A small network was shown many inputs. Here are its activations along a few directions, one row for each input.
Each table varies a few parts of the input and shows all the possible inputs, shuffled.
A made-up example of a description, with smaller parts first: one of 8 places around a ring, together with either a single point or one of 11 places around a ring or (one of 3 separate values, together with one of 6 places along a line).
Shared parts are said once, and a part with two or three values counts as separate values.
In the rows, zero is written as 128.

Other details of the inputs shift rows strongly along three fixed directions, in all tables alike. That doesn't count.

Table:
x1: [130  98 109 123 151 139 136 110 147 133 170 126]
x2: [ 98 157 108  36 118  82  97 117 112  89 112 144]
x3: [135 123 127  99 147 120 131 110 143 152 186 124]
x4: [178 102 141 211 157 189 157 148 140 175 163 114]
x5: [161  94 142 218 145 205 161 146 147 167 148 122]
x6: [145 124 139 179 125 146 123 170 112 140 109 139]
x7: [132 131 110  69 163  95  95 135 128 138 190 129]
x8: [127 123 125  87 158 117  99 122 146 181 188 106]
x9: [193 133 112 155 138 183 116 182  72 133 139 157]
x10: [146 110 117 131 160 158 132  98 167 188 196  98]
x11: [123 118  98  56 158 123  92 124 126 128 191 140]
x12: [139 127 135 128 130 140 124 133 121 159 141 121]
x13: [164 113 156 201 130 160 182 138 141 143 145 128]
x14: [103 136  90  41 111 100  70 116 106 113 114 147]
x15: [175 123 117 153 128 180 112 172  77 137 136 163]
x16: [149 133 162 173 105 141  85 200  53  68 101 172]
x17: [156 168  99 132  97 124 110 174  60  83  55 163]
x18: [131 117 115 105 180 110 129 116 163 159 201  98]
x19: [101 148 118  88 112 122 104 135 115 106  77 136]
x20: [118 109 120 106 150 143 107 115 149 164 164 118]
x21: [181 143 106 172 133 193 124 191  63 104  92 163]
x22: [126 119 167 120 138 115  84 140 122 138 194 115]
x23: [182 128 131 200 125 172 145 172  92 139 108 145]
x24: [118 148  71  38 130 109  82 102 111 116 129 131]
x25: [111 159 113  88 110  69 115 132 108  91  92 140]
x26: [109 142 124 104  95 112 120 136  90  68  68 165]
x27: [137 128 113 119 163 142 117 135 138 158 158 110]
x28: [123 113 129 108 175 110 123 122 160 157 190 109]
x29: [182 102 120 192 149 203 142 147 114 157 159 137]
x30: [124 116 133 145 151 115 129 141 142 127 142 127]
x31: [ 95 133  87  40 123 105  74 112 120 115 116 137]
x32: [140 119 137 127 153 129 126 115 157 197 193  97]
x33: [138 112 124 105 154 120 141  84 177 182 221  95]
x34: [ 67 134 156 155  93  87 153  96 178 130  52  90]
x35: [150 149  97  84 128 137 103 137  95 131 137 138]
x36: [149 143 108 124 136 141 137 144 102  95 122 148]
x37: [ 76 152 156 123  85  63 178  69 180 113  69  92]
x38: [132 164 112 119 112 122 138 148  85  59  60 156]
x39: [132 102  92  99 155 147 105 110 143 159 174 116]
x40: [109 152 121 106 112 129 108 149 104 101  68 142]
x41: [150 152 116 139 106 136 112 178  59  97  65 163]
x42: [170 106 134 191 148 183 164 144 122 130 152 142]
x43: [115 114 175 222  99 150 201  97 183 149  73  91]
x44: [101 108 188 221  84 145 189 102 177 150  63 107]
x45: [117 108 138 100 156 125 117  95 183 201 206  87]
x46: [138 145 107 125 112 139 136 137  90  71  85 159]
x47: [ 50 119 186 139  53  75 134  77 157  87  63 105]
x48: [186 129 113 167 157 166 132 179  84 104 141 158]
x49: [169 108 151 197 135 189 132 182  99 145 120 154]
x50: [ 67 126 176 146  88  93 180  54 210 171  93  71]
x51: [150 129 118 131 147 102 134 126 133 144 167 120]
x52: [ 59 139 158 132  58  81 165  63 169 119  31  97]
x53: [157 148 119 147 116 125 139 161  83  85  87 160]
x54: [ 46 147 146  84  96  57 165  50 203 111  77  77]
x55: [126 152 127 140  99 107 123 173  78  60  51 172]
x56: [ 34 142 194 110  66  51 138  67 177 104  76  78]
x57: [137 126 110 107 170 152 113 128 148 171 182 103]
x58: [110 149 108  87 130 108  86 149 110 112  95 134]
x59: [106  97 166 117 130 117  99  90 167 166 213 101]
x60: [111 157 105  47 135  67  99 119 116 114 140 128]
x61: [109 145  84  34 107  95  77 107 100 117 117 142]
x62: [176 105 149 190 148 165 152 163 112 143 159 143]
x63: [ 83 115 195 215  89 118 206 103 183 109  38 109]
x64: [150 119 157 188 127 151 151 169 106 107 105 157]
x65: [139 142 108  70 143 108 107 136 104 120 162 142]
x66: [120  95 129 120 153 148 120  98 178 188 192 100]
x67: [130 115 133 135 172 130 153 111 179 164 193  96]
x68: [ 95 118 176 197  74 115 209  77 175 119  60 106]
x69: [131 118 112 100 168 147 117 115 157 174 188 100]
x70: [145 116 174 194 115 137 103 180  95 107 138 141]
x71: [167 126 124 152 124 163 132 171  75 101 125 175]
x72: [ 97 152 105  36 120  85  96 110 118  97 124 144]
x73: [159 123  97 130 130 158 126 146  81  90 127 164]
x74: [143 127 116  89 156 120 132 103 148 158 202 113]
x75: [121 108 145 155 133 143 152 124 148 125 131 134]
x76: [145 143 108 121 128 117 100 160  97 137 129 138]
x77: [146 120 154 172 127 149 147 162 106 108 107 156]
x78: [ 86 129 144 168  81 127 166 100 150 104  30 114]
x79: [146 123 101 136 166 139 107 149 134 155 160 116]
x80: [164 137 108 173 136 151 134 196  73  70  88 170]
x81: [107 139 110  84  95  93 118 113 100  83  86 157]
x82: [ 84 134 169 186  87 121 170 117 160 116  27 110]
x83: [ 98 103 165 180  90 117 188  53 206 179 108  77]
x84: [100 130 116 107 103 114 118 126 110  73  74 158]
x85: [151 132  97 125 166 130 110 131 136 163 170 108]
x86: [167 123 104 134 119 152 130 152  75  96 128 171]
x87: [147  98 201 221 113 172 136 158 120 127 147 136]
x88: [ 65 111 199 188 104  91 207  65 230 150  88  71]
x89: [115 104 145 127 164 134 148  99 191 171 199 100]
x90: [136 115 134 168 157 148 143 131 162 171 155  98]
x91: [149 112 137 158 128 156 149 110 149 176 158 111]
x92: [162 118 144 192 129 169 126 185  87 131 100 153]
x93: [132 165 113 130 109 120 141 151  87  58  55 156]
x94: [ 99 146  85  31 138  91  97 101 127  98 142 130]
x95: [186 106 125 187 130 194 142 150 103 157 151 145]
x96: [157 154  96  83 140 126  97 144  98 140 151 133]
x97: [119 106 159 105 138 128  79 118 130 150 216 119]
x98: [103 146  96  29 124  80  97  99 120 112 148 136]
x99: [114 165  86  51 141  85  91 111 129 129 132 107]
x100: [104 164  96  50 132  94 110 122 118  81 108 132]
x101: [144 128 106 120 169 109 131 120 144 145 183 111]
x102: [129 114 126 140 143 144 150 120 146 125 144 127]
x103: [103 129 101  39 128  92  88 108 119 105 148 146]
x104: [109 144 110  92  94 122  94 133  91  93  68 158]
Description of these inputs: one of 8 places along a line, together with either a single point or (one of 2 separate values, together with one of 6 places around a ring).
- Changing only the place on the line of 8 turns x17 into x23. The same change can be made to x85. Which row results? => x99
- Changing only the place on the line of 8 turns x50 into x12. The same change can be made to x45. Which row results? => x49
- Change only the choice among 2 separate values in x23. List by row number the other rows that result. => x53
- A walk changes only the place on the ring of 6. It starts at x71 and steps to x33. List the rest of the walk in order. => x42, x102, x75, x72
- List by row number the other rows that have the place on the line of 8 in common with x31. => x1, x14, x24, x39, x47, x61, x73, x81, x83, x84, x86, x103
- Change only the place on the line of 8 in x40. List by row number the other rows that result. => x19, x20, x31, x34, x58, x66, x82
- Change only the place on the line of 8 in x5. List by row number the other rows that result. => x27, x39, x57, x69, x78, x79, x90

Table:
x105: [134 109  99  95 158 115 133  98 141 132 190 121]
x106: [ 90 163 154 137  80  80 181  67 181 115  80 100]
x107: [147 124 142 172 157 140 164 140 143 143 122 106]
x108: [149  99 122 172 140 148 172 126 139 120 141 143]
x109: [ 58 181 121  43  87  50  69 124 113  82  51 126]
x110: [136 100 154 166 116 150 136 150 104  96 128 168]
x111: [135 109 134 168 145 171 160 145 151 124 135 131]
x112: [129 144 112  87 111 149  79 165  61  96  96 172]
x113: [138 120  92 121 134 146 124 106 133 162 141 115]
x114: [136 136 141 102 152 121 114 118 143 169 198 110]
x115: [105  98 142 104 152 125  83 109 155 170 169 108]
x116: [129 128 154 120 137 116 117 140 130 138 184 123]
x117: [135 152  86  83  94 139  83 151  63  99  86 162]
x118: [143 138  93 100 171 108 119 117 153 169 167 100]
x119: [136 112 158 181 138 123 113 170  99  93 131 166]
x120: [141 114 167 177 141 145 112 162 132 140 152 124]
x121: [143 128 121 107 132 148 136  97 140 143 150 122]
x122: [141 170  70  69 150 112  82 173  88 107  98 155]
x123: [149 131 142 169 160 157 156 156 153 140 128 116]
x124: [148 122 118 163 134 171 151 146 106 107  96 136]
x125: [ 71 128  97  92 108  93 144  65 177 147  86  79]
x126: [129 110 152 178 128 162 107 163 104  97 130 158]
x127: [126 117 110 108 156 144 135 120 142 129 160 120]
x128: [146 176  87  94 132 121 106 168  67  72  81 159]
x129: [134 105 115  96 136 143  98 109 134 187 188 118]
x130: [146 152 102  61 123 100  84 162  64  75 138 180]
x131: [119 125 154 136 148 116  94 142 139 131 181 123]
x132: [137 112 119 161 133 155 162 122 139 120 135 118]
x133: [124 139 162 152 106 112 157 118 138 125 127 119]
x134: [ 51 131 173 126  60  63 189  45 190 105  68 108]
x135: [109 142 159 154  80  91 167 118 132  84  75 141]
x136: [153 110 134 173 155 121 175 140 144 125 141 131]
x137: [145 114 102 165 131 174 140 153 114 133  93 148]
x138: [132 145 105  50 138  91  74 156  82  94 178 165]
x139: [155 127 153 169 126 153 134 158  95 141 105 146]
x140: [136 111 127 154 132 147 162 151 121  89  96 150]
x141: [141 141 113 125 147 119 136 126 128 124 158 111]
x142: [144 139 108 170 131 139 145 162 114 131  84 132]
x143: [115 113 134 117 141 100  82 121 156 183 177 104]
x144: [133 148 133 156  87 123 135 134 108 130  72 130]
x145: [134 124 148 169 100 131 112 161  98 132  89 134]
x146: [ 54 160 156 135  99  67 182  79 217 127  21  81]
x147: [107 105 131 127 122 129  82 119 146 161 146 120]
x148: [129 116 157 175 118 155 118 152 102 100 124 150]
x149: [120 104 143 164  97 152 127 127 133 162 125 125]
x150: [108 143 136 143 116  92 172  98 162 107  88  99]
x151: [161 134 141 168 117 151 137 158  98 135 100 145]
x152: [131 104 163 172 130 166 126 143 132 141 150 128]
x153: [114 135 113 107 139  70 153  96 154 116 132 111]
x154: [ 44 128 162 134  40  74 139  85 159 108   4 106]
x155: [146 132 160 166 121 155 127 168  98 121 122 142]
x156: [ 79 117 172 144  88 117 148  98 157 107 101 115]
x157: [133 146 146 154 114 123 165  98 148 136 103 107]
x158: [158 119 113 164 125 175 142 141 102 120  94 139]
x159: [145 140  92 122 136 119 120 130 116 149 127 110]
x160: [138 132 128 157 116 107 163 130 111  86  89 140]
x161: [133 116 112 106 165 154 131 124 140 141 146 119]
x162: [132  98 129 167 143 137 178 119 149 121 131 136]
x163: [133 121 147 128 141 125  99 142 131 168 164 116]
x164: [135 124 164 179 126 134 125 169  93 104 124 143]
x165: [111 125 180 150 111 113 131 129 145 131 116 105]
x166: [141 124 114 112 126 143 139 102 139 132 168 128]
x167: [124 116 107 108 165 157 126 131 153 159 144 127]
x168: [155 123 110 161  99 167 138 126 103 126  89 140]
x169: [115 135 140 156 131 102 169 107 171 148  75  94]
x170: [ 87 132 134  84 114  75 103  93 165 174 146  88]
x171: [121 149 133  82 131 101 120  98 164 158 165 100]
x172: [125 110 154 128 145  99 115 136 123 126 183 134]
x173: [141 127 126 122 127 126 108 137 118 174 160 117]
x174: [144 100 119 167 156 177 154 135 148 157 127 131]
x175: [103 122 112  83 173 132 131 103 168 153 160  97]
x176: [155 171  72 107 121 127 102 177  63  84  71 168]
x177: [117  96 136 104 153 114 100 115 137 134 207 134]
x178: [131 118 100 112 153 147 130 114 139 153 140 115]
x179: [135 138 140 120 138 126 117 134 121 139 186 130]
x180: [119 114 154 167 118 157 106 161 105 102 103 144]
x181: [153 124 131 162 148 132 159 174 114  93 109 153]
x182: [117 119 143 109 130 146 107 121 130 143 164 124]
x183: [126 101 135 104 150 141  92 121 138 175 186 116]
x184: [123 115 128 155 117 144 166 101 154 119 116 116]
x185: [108 154 103  20 122 108  73 116  89 104 136 137]
x186: [166 112 121 161 113 158 156 136 108  96 120 169]
x187: [132 137 140 165 146 131 160 147 148 117 121 120]
x188: [109 127 131  80 125 116 123  87 151 140 177 111]
x189: [130 137 120 102 121  86 150  95 138 115 145 128]
x190: [147 160  73  53 157 102  84 132  96 123 136 129]
x191: [138 146 118 118 149 120 133 115 125 137 144  97]
x192: [157 140 106 121 120 122 124 116 134 160 142 112]
x193: [155 113 132 160 121 168 154 108 137 153 120 130]
x194: [176 141 125 166 119 155 143 145 105 128  96 149]
x195: [ 73 176 121  61  63  85 109 114  93  46  43 158]
x196: [136 135 116 115 160 116 138 134 144 131 154 109]
x197: [122 145  95  49 115 108  80 141  66  69 133 181]
x198: [121 153  62  52 129 130  84 158  93  98  82 156]
x199: [144 121 120 112 130 157 115 117 131 163 158 134]
x200: [136 123 160 163 116 139 129 146 125 155 130 119]
x201: [131  85 156 178 143 145 121 143 129 118 170 156]
x202: [139 122 121  92 143 148 112 109 137 161 190 119]
x203: [142 127 109 112 145 153 129 114 129 134 147 114]
x204: [ 97 124 133  69 119 113 112  81 161 164 146 104]
- Changing only one part turns x162 into x161. The same change can be made to x153. Which row results? => x128
- Changing only one part turns x119 into x131. The same change can be made to x140. Which row results? => x111
- Changing only one part turns x154 into x183. The same change can be made to x192. Which row results? => x194
- Describe the family of inputs behind these rows. => one of 2 separate values, together with one of 5 places along a line, together with one of 10 places along a line
- Change only the place on the line of 5 in x191. List by row number the other rows that result. => x141, x159, x160, x190
- Change only the choice among 2 separate values in x164. List by row number the other rows that result. => x148
- Change only the choice among 2 separate values in x175. List by row number the other rows that result. => x123
